These are the activations of a small network on made-up records, seen along a few directions, one row for each record.
Records have a field called PAVA. Each example row is followed by its value.
The largest differences between rows may come from other fields.
In the rows, zero is written as 500.
Strong random noise was added to every row along 8 fixed directions; ignore it. To show where, here is one row again and again, with new noise each time:
[511 526 423 478 420 424 486 628 473 580 448 530 296 314 233 392 409 605
 512 366 432 452 327]
[483 633 490 764 446 454 612 574 630 593 392 291 610 871 549 526 545 543
 418 408 450 640 574]
[436 557 564 443 426 388 469 667 710 420 285 474 377 618 443 666 649 395
 402 450 431 530 581]
[620 533 661 484 385 459 402 475 573 496 566 454 341 595 542 573 515 560
 398 371 432 355 639]
[671 457 568 399 616 591 545 404 465 458 614 623 521 340 409 629 583 276
 491 597 336 416 390]
[423 502 214 494 491 624 574 635 478 620 525 452 659 346 560 402 575 406
 477 443 588 608 411]
[408 624 307 699 297 465 556 865 372 614 255 400 444 620 229 374 425 812
 479 329 468 504 501]
[596 526 440 438 484 592 494 451 526 621 750 455 457 375 564 427 483 442
 533 353 474 491 380]
[627 583 478 528 440 659 511 590 390 541 703 501 459 573 423 517 463 601
 589 367 321 373 460]
[629 576 547 583 468 598 633 572 395 537 367 395 677 651 469 640 671 367
 380 581 445 543 627]

[630 609 421 535 389 627 632 604 333 735 457 291 550 397 423 348 536 464
 511 374 575 631 363] : vuniz
[526 445 747 283 478 387 354 448 711 371 512 558 317 539 640 694 602 391
 473 450 422 422 635] : rezu
[440 403 424 329 498 593 429 559 571 421 528 585 594 271 657 520 637 325
 435 568 616 462 530] : dapun
[426 579 523 493 479 380 626 681 448 514 125 368 483 487 247 513 564 346
 451 622 563 772 454] : ril
[365 501 403 278 416 525 390 662 626 502 615 428 387 457 670 469 583 392
 551 342 578 582 545] : ril
[392 554 623 352 408 537 351 522 533 431 636 507 308 553 632 615 494 549
 532 348 521 380 731] : rezu
[472 589 466 452 468 518 500 557 461 590 529 376 433 555 534 431 449 475
 602 410 564 607 471] : sumab
[495 447 472 384 664 515 515 402 561 511 532 565 533 305 491 519 459 295
 567 593 535 571 335] : dibik
[629 441 632 572 597 411 592 293 382 556 375 522 586 430 414 521 451 385
 342 719 576 477 496] : dibik
[400 607 304 483 420 512 526 687 522 616 478 393 512 496 562 417 501 536
 538 399 587 683 487] : sobo
[490 473 493 528 616 459 531 376 561 544 497 570 631 451 558 502 564 340
 486 580 474 587 422] : vome
[274 462 338 635 629 297 478 524 668 517 468 569 425 528 381 361 307 612
 602 432 460 571 317] : sumab
[433 462 488 711 576 492 504 411 512 409 471 592 640 657 511 517 407 596
 486 612 389 443 534] : vome
[646 455 625 504 445 345 521 376 519 524 339 441 416 427 459 469 510 468
 381 543 585 478 625] : sobo
[488 495 419 331 561 643 493 585 411 465 552 556 468 341 373 576 567 340
 649 551 444 537 384] : vuniz
[348 470 453 555 674 468 582 480 630 495 441 523 565 419 476 486 503 369
 563 625 512 636 406] : dapun

Which value of PAVA does each new row have?
[474 552 365 450 485 639 511 613 440 512 524 464 540 468 518 466 532 459
 568 476 487 549 440] : vuniz
[445 276 570 402 530 372 413 363 571 354 406 668 408 277 490 544 455 458
 353 612 567 373 632] : rezu
[547 462 468 492 601 543 429 381 450 583 769 596 473 380 523 421 306 614
 600 442 493 425 409] : dibik
[400 572 421 699 616 575 569 492 572 424 636 601 587 754 421 570 411 568
 721 529 235 549 303] : vome
[310 445 492 469 486 313 357 493 789 469 453 482 397 568 650 524 442 515
 377 452 632 528 653] : dibik
[572 491 513 569 416 514 547 463 317 592 457 417 599 435 493 417 421 615
 414 481 599 477 571] : rezu
[655 578 650 499 421 476 552 485 301 630 379 396 360 484 261 527 408 524
 510 570 531 562 486] : dibik
[577 600 570 469 418 516 599 610 429 584 356 413 468 406 323 492 571 338
 489 529 521 616 409] : dapun
